These are the activations of a small neural network, seen along a few directions. Each row is one input.
Each table varies a few parts of the input and shows all the possible inputs, shuffled.
Descriptions start from the smaller parts, as in this example, which fits no table here: values(2) and (point or line(9) or (line(4) and ring(5))).
Shared parts are said once, and a part with two or three values counts as separate values.

Other details of the inputs shift rows strongly along two fixed directions, in all tables alike. That doesn't count.

A family of inputs:
x1: -26; 31; 9; -9; 4; 20; 19; 18; -4; 21; 32; -12
x2: -29; 14; 19; 8; -3; 1; 15; 28; -8; 25; 27; -11
x3: 24; 29; 4; 15; -4; -29; -4; -20; -12; -60; -6; -36
x4: 12; -18; -23; -16; 7; -7; -15; -16; 31; -9; -12; 19
x5: -17; 29; 12; -1; 3; 15; 18; 15; -6; 26; 24; -13
x6: -21; 16; 2; 18; 30; -1; 10; 27; 18; 16; 6; -7
x7: -30; 10; -9; 32; 31; 11; 28; -1; 12; 22; 19; -6
x8: 8; -24; 1; -15; -29; -1; -16; -9; 4; 13; -3; 17
x9: 35; 17; 20; 23; 5; -31; 5; -7; -19; -50; -2; -26
x10: -27; 17; 15; 10; 15; 8; 19; 33; -21; 17; 11; 1
x11: 9; -18; -4; -20; -7; 9; -12; -10; -10; 5; -13; 32
x12: -2; -16; -5; -28; -4; 14; -9; -5; -9; 1; -3; 32
x13: -1; -23; -11; -23; -15; 10; -16; 2; 1; 15; -17; 9
x14: -23; 32; 12; -3; 13; 18; 21; 15; -12; 28; 15; -11
x15: 6; -18; -8; -23; -16; 13; -14; -7; 2; 16; -18; 14
x16: -3; -18; -2; -29; -24; 5; -14; -11; 4; 9; 13; 19
x17: 25; 30; 1; 10; -6; -26; -3; -17; -7; -53; -2; -45
x18: 9; -37; 2; -16; -8; 2; -11; 9; -8; 2; -14; 25
x19: 2; -17; -4; -19; -13; 13; -14; -6; -3; 12; -22; 24
x20: 7; -20; 0; -20; -25; -1; -15; -16; 3; 12; 3; 18
x21: 9; -27; 1; -30; -4; 9; -8; -4; -8; -6; -2; 30
x22: 36; 23; 5; 26; -18; -30; -2; -11; -2; -40; -4; -46
x23: 7; -39; -28; 15; 1; 2; -12; -27; 26; 0; -17; 12
x24: 21; 18; 5; 27; -6; -33; -7; -4; -13; -49; -17; -40
x25: -23; 24; 20; 10; 16; 15; 23; 27; -19; 21; 11; 6
x26: 23; -21; -19; -7; 5; -11; -22; -20; 30; -8; -21; 18
x27: 3; -14; -6; -24; -11; 13; -16; -14; -4; 9; -17; 24
x28: 0; -44; -32; 14; 2; 0; -15; -19; 24; 0; -15; 8
x29: -21; 19; 10; 4; 1; 10; 14; 29; -6; 24; 19; -19
x30: -14; 21; 5; 18; 30; 2; 13; 19; 20; 16; 4; -4
x31: -19; 16; 29; 8; 19; 14; 28; 32; -19; 20; 15; 6
x32: 17; 9; -23; 45; 13; -33; 11; -31; 16; -53; 2; -38
Description of these inputs: line(4) and (values(2) or line(6)).
Changing only the line(4) part turns x18 into x21. The same change can be made to x29. Which row results?
Answer: x1
Which other rows agree with x19 in the line(4) part? List them by row number.
Answer: x8, x15, x22, x23, x25, x30, x31
Start at x16 and move only the line(4) part, one step at a time. The first step leads to x20. Which rows follow, in order?
Answer: x8, x2
Change only the values(2) part in x7. List by row number the other rows that result.
Answer: x26

A family of inputs:
x33: 1; 5; 1; -3; 0; 1; 1; -2; -5; -3; -1; 1
x34: -2; 1; -3; 1; -3; 1; 1; -4; 1; 0; 2; -5
x35: -1; 2; -2; 2; -1; -2; -1; -1; 4; 1; 2; -6
x36: -1; 4; -2; 2; -2; -1; -1; 0; 3; 1; 0; -8
x37: -2; 3; -1; 2; -1; -2; 2; -4; 3; -1; 6; -4
x38: -1; 5; -2; 3; -2; -1; -1; 0; 3; 3; 0; -7
x39: 0; -2; 1; 7; 4; -3; 3; 0; 0; -4; 1; 1
x40: 2; 5; 11; -4; -8; -1; 0; 7; -11; -1; 3; -3
x41: -2; 2; -2; 2; -1; -1; 2; -4; 1; -2; 4; -5
x42: -31; -6; 3; -12; 10; 28; 9; 21; 0; 45; 5; 24
x43: 2; 4; 2; -3; 3; 0; 2; -2; -2; -5; 2; 2
x44: 1; 4; 1; -3; 2; -1; 0; 2; -1; -2; -2; 0
x45: 3; 4; 1; -3; 3; -1; 0; 1; 2; -1; -1; 1
x46: 0; 2; -2; 1; -1; -2; -1; -1; 7; 3; 2; -4
x47: -1; 1; -4; 1; -4; 1; 0; -5; 1; 1; 1; -4
x48: 0; 1; 6; -1; -12; -1; 0; 4; -6; 4; 6; -6
x49: 1; -3; 0; 5; 1; 0; 1; -1; -2; -2; -4; 1
x50: 2; 5; 2; -3; 2; -2; -1; 2; 1; -3; 0; 0
x51: -1; 2; -2; 2; 0; -1; 2; -4; 4; 0; 6; -4
x52: 2; 4; 1; -3; 2; -1; -1; 2; -1; -3; -1; 0
x53: 0; -1; 2; 7; 4; -4; 1; 4; 3; -2; -2; -1
x54: 0; -2; 0; 5; 3; -1; 0; 4; 0; 0; -5; -2
x55: 12; -30; -12; -13; -10; 1; -18; -10; 9; 0; -17; 20
x56: 3; 4; 1; -3; -1; 0; -2; 1; -2; -2; -5; -1
x57: -1; -3; 0; 5; 4; -1; 3; 0; -2; -3; 0; 1
x58: 1; 3; 1; -3; 1; 2; 1; -2; -5; -4; 0; 0
x59: 0; -2; 0; 6; 3; -1; 2; 0; -3; -3; -2; -1
x60: 0; 4; 1; -3; 2; 1; 2; -2; -4; -5; 2; 1
x61: 9; -26; -15; -17; -14; 3; -16; -16; 9; 1; -9; 16
x62: 1; 6; 2; -2; 2; 0; 0; 2; -2; -2; -3; -2
x63: 1; -3; 1; 5; 5; -1; 3; -1; 1; -2; 1; 3
x64: 0; -1; 1; 6; 4; -2; 1; 4; 0; -1; -3; -2
x65: 0; -3; 0; 5; 3; -1; 2; 0; -1; -4; 0; 2
x66: 1; 4; 2; -3; 2; 0; 1; -2; -2; -5; 2; 2
x67: -2; 4; -1; 2; 0; -3; 0; 0; 6; 2; 4; -6
x68: 1; 4; 1; -3; 2; 0; 2; -2; -3; -5; 2; 1
x69: 1; -3; 9; 2; -7; -3; 0; 8; -9; 2; 1; -1
x70: -1; 3; -2; 2; -1; -2; 0; 0; 4; 2; 3; -5
x71: 1; -1; 1; 6; 5; -3; 1; 4; 3; 0; -2; 0
Changing only one part turns x63 into x51. The same change can be made to x69. Which row results?
Answer: x48
Describe the family of inputs behind these rows.
Answer: values(3) and (point or (values(2) and line(6)))
Which other rows agree with x58 in the values(3) part? List them by row number.
Answer: x33, x40, x43, x44, x45, x50, x52, x56, x60, x62, x66, x68
Change only the values(3) part in x47. List by row number the other rows that result.
Answer: x33, x49

A family of inputs:
x72: -15; -8; -6; -21; 12; 19; 0; 5; 0; 11; -2; 24
x73: 4; 2; -1; 3; 9; -8; 4; -10; -5; -22; 3; 1
x74: 14; -25; -12; -39; -27; 11; -28; -7; 8; 17; -23; 18
x75: -9; -11; 1; -17; 13; 13; 0; 15; -3; 12; -8; 25
x76: 32; -35; -22; 38; -24; -33; -22; -33; 22; -27; -19; -26
x77: 22; -23; -20; -23; -6; -5; -22; -31; 10; -26; -18; 21
x78: -33; 17; 1; 47; 17; -5; 25; 20; 16; 22; 27; -38
x79: -20; 39; 19; 10; 2; 0; 25; 12; -11; 8; 43; -27
x80: 10; 18; 9; 17; -18; -17; 4; -11; -17; -20; 11; -31
x81: -12; -14; 0; -12; 6; 19; 7; -5; -11; 12; 1; 30
x82: -17; 14; -9; 40; 12; -13; 12; 4; 27; 6; 15; -38
x83: -1; 3; 8; -22; -11; 11; -11; 15; 3; 29; -9; 10
x84: -15; -17; -3; -15; 9; 18; 2; 8; -8; 10; -1; 26
x85: -2; -14; -13; 44; 22; -8; 10; -5; 16; -4; -7; -4
x86: 29; -10; -21; -30; -2; 1; -20; -39; 13; -26; -14; 21
x87: -30; -8; -7; -39; -13; 31; -2; 4; 7; 46; 16; 24
x88: 44; -15; -11; -1; -10; -27; -16; -38; 3; -58; -9; 0
x89: -32; -18; -4; -35; -15; 30; -1; 7; 0; 49; 18; 29
x90: -24; -7; -5; -42; -14; 30; -1; 0; 8; 44; 23; 25
x91: -21; 27; 31; 27; 29; 4; 34; 34; -31; 4; 10; -11
x92: 30; -31; -2; -14; -5; -13; -26; -7; 5; -20; -33; 27
x93: -6; 42; 6; 4; -3; 0; 8; 5; -5; -4; 10; -34
x94: -1; 17; 26; 24; 24; -12; 16; 29; -17; -12; 1; -5
x95: 13; 24; -3; -14; -14; -5; -3; -22; 6; -11; 11; -18
x96: -6; 1; -1; -21; 18; 17; -2; 9; -1; 15; -12; 22
x97: 19; -7; -26; 42; 19; -30; -2; -21; 32; -38; -14; -21
x98: -2; 26; 15; 11; -4; -9; 8; 21; -8; -4; 9; -31
x99: -11; 19; 17; 23; 18; 2; 24; 14; -24; -13; 6; -10
x100: -7; -12; 2; -20; -23; 17; 2; -9; -9; 23; 17; 15
x101: 2; 35; 20; 14; 29; -7; 11; 19; -8; -10; -5; -9
x102: 14; -6; 21; 16; 9; -10; 2; 14; -20; -13; -17; 10
x103: -12; 26; -14; 38; 41; -7; 19; -1; 28; 0; 3; -21
x104: -23; 52; 11; 11; 36; 12; 27; 17; -12; 0; 14; -18
x105: -21; -26; 12; -26; -14; 24; -8; 32; -5; 54; 2; 36
x106: 7; 24; -6; -11; -14; -4; -5; -17; 5; -9; 3; -20
x107: -25; -26; 5; -29; -15; 28; -4; 28; -8; 51; 5; 29
x108: 20; -35; -13; -19; -37; -7; -29; -17; -1; -13; -14; 6
x109: 32; 5; 4; 16; -1; -20; 3; -27; -12; -49; 0; -9
x110: 3; -37; -37; -10; -13; 6; -25; -27; 44; 25; -18; 12
x111: -31; -12; -4; -36; -14; 33; -3; 14; 2; 46; 8; 23
x112: -16; 6; -9; 50; 36; -10; 22; 9; 18; -3; 10; -18
x113: 45; -14; 4; 1; -32; -35; -32; -10; 5; -36; -26; -15
x114: 24; -12; -23; -27; -3; 0; -23; -36; 12; -22; -22; 20
x115: 45; -25; -3; 8; -8; -32; -22; -15; -8; -56; -30; -3
x116: -14; -17; 3; -13; -22; 18; -3; 5; -16; 27; 2; 11
x117: 3; 17; 31; 25; -9; -13; 9; 26; -24; 3; 4; -20
x118: -2; 16; 24; 22; -10; -8; 13; 21; -26; 0; 7; -27
x119: -5; 33; 8; 6; 23; -2; 20; -3; -1; -18; 23; -11
Describe the family of inputs behind these rows.
Answer: values(2) and line(4) and (point or line(5))
Changing only the values(2) part turns x72 into x111. The same change can be made to x92. Which row results?
Answer: x113
Changing only the values(2) part turns x115 into x107. The same change can be made to x75. Which row results?
Answer: x98
Change only the line(4) part in x84. List by row number the other rows that result.
Answer: x72, x99, x104
Change only the values(2) part in x74. List by row number the other rows that result.
Answer: x96
Which other rows agree with x99 in the values(2) part and the line(4) part? List them by row number.
Answer: x81, x85, x91, x102, x109
Which other rows agree with x105 in the values(2) part and the line(4) part? List them by row number.
Answer: x78, x79, x89, x107, x108
